Each row below holds a small network's activations on one input, seen along a few directions.
Each table varies a few parts of the input and shows all the possible inputs, shuffled.
Descriptions start from the smaller parts, as in this example, which fits no table here: values(2) and (point or ring(11) or (line(6) and ring(8))).
Shared parts are said once, and a part with two or three values counts as separate values.

Other details of the inputs vary at random and push rows far along three fixed directions, the same in every table; ignore that.

Table:
x1: -97; -133; -130; -74; -21; -152; -124; -487; -87; 108; -53; -152
x2: -138; 46; 77; 308; 156; 87; -1; 154; -426; -141; -40; -121
x3: 96; 125; 36; 69; 26; -22; 119; 149; 232; -158; 7; 201
x4: 7; -191; 12; 131; -13; -57; 20; -402; -111; -10; -56; -150
x5: 148; 104; 1; 23; 3; -108; 153; -39; 288; -213; 106; 227
x6: 58; 58; 66; 52; -95; -78; 134; 269; 198; -146; 72; -5
x7: -136; -45; -14; 18; 49; -71; -52; -227; -181; 64; -73; -200
x8: 46; 94; -14; -37; -80; -97; 171; 42; 258; -224; -20; 83
x9: -81; 86; 93; -223; 5; 113; -49; 503; -37; 34; -63; -64
x10: -148; 95; 106; 245; 204; 274; -51; 183; -454; 109; -50; -220
x11: 119; 148; -5; 17; -25; 19; 204; 132; 190; -158; 112; 165
x12: -174; -87; 57; -3; 148; 184; -268; -142; -381; 247; -47; -151
x13: 93; -71; -107; -310; -153; -133; -180; -141; 245; 234; -1; 227
x14: -89; -88; -26; 84; 26; -178; 35; -368; -96; 13; -21; -165
x15: 56; 75; 38; 24; -98; -155; 183; 193; 239; -159; 65; 23
x16: 99; -46; -86; -252; -44; -99; -115; -31; 209; 114; 44; 197
x17: 53; 50; -13; 45; -78; -100; 108; 195; 84; -210; 10; 217
x18: -2; 151; 70; -9; 15; 221; 33; 486; -8; 41; -28; 71
x19: -3; 131; 102; 372; 171; 20; 121; -226; -158; -168; 22; -78
x20: -70; -149; -115; -528; -138; 72; -374; 232; 17; 320; -70; -34
x21: 65; 101; -9; -71; -54; -92; 173; 53; 229; -247; 40; 61
x22: -21; -165; -122; 14; -31; -95; -120; -480; -97; 40; -48; -165
x23: 147; 61; 27; 0; -81; -4; 70; 260; 151; -174; -14; -17
x24: 7; 160; 16; -39; -2; 173; -32; 453; -18; 75; 22; 32
x25: -4; -151; -160; 58; -50; -146; 12; -730; -14; 123; 31; 47
x26: 132; 128; -21; 59; 31; -19; 246; 154; 202; -202; 91; 181
x27: 39; 110; 30; -34; -65; -121; 209; 120; 240; -208; -34; 82
x28: 12; -83; -85; 106; 50; -73; 81; -554; -103; 33; 68; -11
x29: -33; -154; -176; -418; -109; 29; -303; 155; 55; 447; -62; 140
x30: 19; -272; -40; -25; -66; -163; -45; -506; -59; 100; 45; -130
x31: 204; 45; 20; 46; -117; -114; 168; 95; 251; -217; 39; 25
x32: 11; 121; 42; -55; 72; 112; -117; 443; 15; 66; -28; 59
x33: 193; 208; 7; 151; -36; -138; 223; -71; 336; -282; 114; 201
x34: -33; -21; -3; -299; -64; 116; -298; 261; 11; 326; -77; 96
x35: 169; 128; -100; 84; -49; -145; 233; -49; 309; -188; 115; 199
x36: -31; -151; -177; -425; -137; 25; -310; 129; 74; 439; -43; 153
x37: -39; 121; 99; -30; 65; 193; -86; 488; 10; 32; -54; 92
x38: 151; 124; -29; 76; -73; -77; 251; -26; 268; -158; 73; 218
x39: -193; -5; 195; 226; 155; 135; 83; 164; -334; -68; -19; -271
x40: 54; 26; 97; 9; -77; -46; 161; 255; 178; -165; 93; 13
x41: 190; 194; 4; 103; -35; -130; 188; -20; 318; -226; 95; 195
x42: -172; 67; 90; 230; 160; 203; -35; 97; -320; -112; -88; -308
x43: -4; 110; 129; 365; 194; 54; 189; -266; -148; -242; 47; -52
x44: -72; -12; 127; -64; -49; 124; -36; 527; 13; 43; -30; -61
x45: 190; 149; -92; 132; -15; -151; 288; -24; 315; -238; 105; 201
x46: -123; -57; 197; 277; 114; 186; 41; 136; -311; -56; -68; -262
x47: -36; -86; -44; -300; -137; -116; -83; 134; 159; 168; -57; 45
x48: -28; 110; 118; 454; 152; 23; 219; -389; -94; -269; 18; -20
x49: 165; 172; -68; 118; -51; -111; 266; -3; 293; -221; 118; 186
x50: -196; 26; 183; 163; 175; 137; 57; 154; -341; -56; -57; -267
x51: -48; -152; -73; -38; 47; -80; -148; -555; -105; 155; 26; -5
x52: 90; 53; 24; -68; -46; 57; 60; 234; 137; -194; 3; 4
x53: 173; -104; -209; -329; -183; -224; -28; -322; 304; 170; 110; 246
x54: -233; 1; 208; 277; 155; 177; 70; 222; -345; -56; -83; -270
x55: 6; -99; -181; -455; -152; 29; -356; 174; 23; 500; -17; 76
x56: -175; -197; -98; -174; 55; 130; -306; -207; -358; 418; -31; -122
x57: -23; -15; -58; -294; -28; 63; -332; 295; 16; 310; -38; 72
x58: -248; -213; -55; -170; 20; 146; -355; -140; -333; 310; -169; -242
x59: -31; -74; -90; 171; 25; -68; 94; -529; -57; 14; 20; 24
x60: -93; -6; 182; 311; 124; 150; 42; 148; -321; -77; -30; -304
x61: -94; -33; 169; 187; 148; 257; -37; 159; -385; -78; -89; -294
x62: 47; -91; -84; -254; -148; 2; -133; 110; 163; 63; -71; 38
x63: 20; 2; 115; 398; 92; 50; 233; -199; -127; -334; -54; -163
x64: 137; 13; -132; -179; -125; -195; -72; -169; 312; 66; 71; 214
x65: -1; -277; -214; -58; -86; -333; -87; -743; -91; 52; 62; 96
x66: -196; 68; 170; 291; 221; 265; -67; 58; -382; 12; -92; -152
x67: 22; -147; -81; 6; 29; -173; -71; -729; -53; 106; 49; 26
x68: 54; -195; -32; -423; -148; 44; -281; 261; 26; 295; -44; -41
x69: -6; 110; 38; -60; 71; 196; 16; 498; -29; 9; 27; 65
Each input here is: values(3) and (point or ring(10) or (values(2) and line(6))).
The inputs of x56 and x49 match in every part but the values(3) part. If x40 is changed in the same way as x56 into x49, which row does it become?
> x6
The inputs of x60 and x46 match in every part but the values(3) part. If x55 is changed in the same way as x60 into x46, which row does it become?
> x18
Which other rows does x69 become when the line(6) part takes its other values? List them by row number.
> x11, x26, x28, x53, x56
Which other rows does x14 become when the values(3) part takes its other values? List them by row number.
> x47, x50

Table:
x70: -177; -199; -26; 292; 192; 44; -113; -771; -516; 255; -29; -188
x71: -106; 40; 152; 2; 74; 241; -40; 482; -181; -74; -86; -186
x72: -54; -58; -63; -218; -1; 76; -316; -14; -63; 311; -70; 55
x73: -24; -89; -95; -176; -30; 44; -246; -47; -106; 304; 17; 52
x74: -237; -95; 201; 493; 274; 141; 65; -292; -593; -126; -82; -448
x75: -43; -49; 31; -286; -108; 55; -209; 389; 55; 129; -95; -65
x76: 215; 80; -138; -127; -113; -151; 58; -52; 363; -81; 72; 319
x77: -29; 3; 26; -298; -85; 89; -175; 398; 56; 123; -74; -114
x78: -88; 185; 109; 9; 160; 316; -119; 434; -176; 85; -71; -48
x79: -144; -16; 7; -294; -74; 21; -134; 500; -28; 158; -78; -32
x80: -114; -178; -82; 352; 173; -37; -6; -883; -349; 141; 35; -146
x81: -84; -22; 118; 0; 10; 175; -41; 446; -158; 76; -39; -197
x82: 77; -26; -29; 12; -86; -123; 94; -53; 132; -183; -6; -19
x83: 210; -249; -248; -417; -351; -427; -63; -424; 444; 128; 98; 172
x84: 172; -283; -233; -436; -350; -397; -76; -402; 436; 203; 53; 178
x85: 289; 314; 78; 501; 76; -197; 621; -200; 412; -671; 198; 299
x86: 59; 376; 93; 430; 140; -48; 510; 127; 164; -503; 112; 217
x87: 77; 266; 98; 160; 98; 178; 192; 363; 108; -276; 44; 152
What do these inputs look like to the network?
> values(2) and (point or line(8))
The inputs of x71 and x87 match in every part but the values(2) part. If x77 is changed in the same way as x71 into x87, which row does it become?
> x78
Which other rows does x79 become when the values(2) part takes its other values? List them by row number.
> x86

Table:
x88: 135; 156; -64; -235; -86; 58; -89; 397; 287; 100; 35; 332
x89: 231; 88; -103; 101; -36; -197; 169; -378; 316; -172; 129; 329
x90: 1; -246; -220; -241; -180; -360; -67; -502; 149; 217; 50; 108
x91: -36; 74; 136; 357; 85; 6; 320; 48; -113; -236; 48; -84
x92: -127; 76; 154; -29; 35; 236; -56; 814; -193; 134; -37; -107
x93: -55; 19; 80; 152; 100; 76; -4; -109; -136; -158; -67; -180
x94: -161; -188; -41; -12; 9; -26; -93; -174; -284; 215; -10; -140
x95: 48; 100; 161; 312; 100; 99; 207; -24; -42; -341; -19; -158
x96: -8; 195; 86; 343; 216; 168; 205; -62; -95; -203; 48; 52
x97: 85; -35; -104; -22; -136; -352; 223; -312; 307; -113; 100; 186
x98: -139; -146; 0; -180; 24; 96; -338; -126; -222; 239; -142; -205
x99: 183; 40; -5; -303; -183; -22; -67; 387; 405; -33; 4; 113
x100: -88; 41; 75; 279; 96; 2; 226; 53; -183; -163; 14; -95
x101: 136; 189; -80; -259; -77; 45; -64; 388; 281; 126; 60; 284
x102: -145; -241; -71; -257; 3; 109; -419; -166; -293; 346; -150; -237
x103: -59; -124; -2; -6; 32; 61; -153; -233; -185; 42; -62; -198
What do these inputs look like to the network?
> line(4) or (values(2) and line(6))
Which other rows does x91 become when the line(6) part takes its other values? List them by row number.
> x90, x92, x94, x97, x100
Which other rows does x90 become when the values(2) part takes its other values? List them by row number.
> x93

Table:
x104: -198; -282; 198; 769; 197; 31; 257; -571; -687; -85; 15; -282
x105: -26; -163; 152; -83; 18; 196; -475; 418; -254; 70; -167; -261
x106: 87; 273; -1; 264; 31; -29; 324; 8; 190; -775; -46; 27
x107: 317; 361; -185; -286; 92; 383; -497; 117; 285; 282; 44; 609
x108: 268; 32; -147; -183; -251; -474; 145; -860; 781; -181; 11; 131
x109: -89; -236; 86; -29; -7; 239; -46; 455; -330; 390; 32; -149
x110: 115; 521; 13; 159; 356; 481; -20; 670; -94; 231; 145; 661
x111: -334; -290; 93; 233; 257; 168; -480; -541; -925; 91; -263; -607
x112: 112; -166; -328; -281; -257; -443; 97; -480; 429; 406; 159; 111
x113: -437; -122; 63; 563; 295; -99; 138; -970; -680; 254; -62; -454
x114: -152; 159; -2; 123; 141; -130; 432; 176; -54; -263; 35; 141
x115: -18; 157; 98; 92; -3; -77; 221; 821; -118; -219; 49; 123
x116: 317; 85; 214; 93; -17; 274; 220; 490; 270; -386; -10; -82
x117: 112; -52; -175; -292; -200; -506; 61; -948; 715; -261; 31; 226
x118: -137; -68; 57; -84; -25; 229; -49; 422; -327; 425; 106; -224
x119: -60; 277; 110; -112; 59; 187; 46; 530; 113; -370; -164; -18
x120: 202; 246; 102; 266; 35; 36; 321; -118; 383; -437; 24; -177
x121: -215; -299; -398; -637; -262; -241; -372; 64; -95; 547; -18; 181
x122: 146; -218; -116; -591; -220; 104; -411; -98; 139; 417; -27; -186
x123: 319; -12; 170; 347; -91; -10; 242; -129; 271; -585; -12; -15
x124: 17; 9; 142; 388; -23; -161; 256; 369; -36; -253; 142; 90
x125: -345; -214; -145; -719; -125; -157; -411; 175; 24; 703; -24; 155
What do these inputs look like to the network?
> values(2) and (point or ring(10))
A walk changes only the ring(10) part. It starts at x119 and steps to x106. List the rest of the walk in order.
> x111, x105, x123, x116, x122, x120, x108, x117
Which other rows does x116 become when the values(2) part takes its other values? List them by row number.
> x109
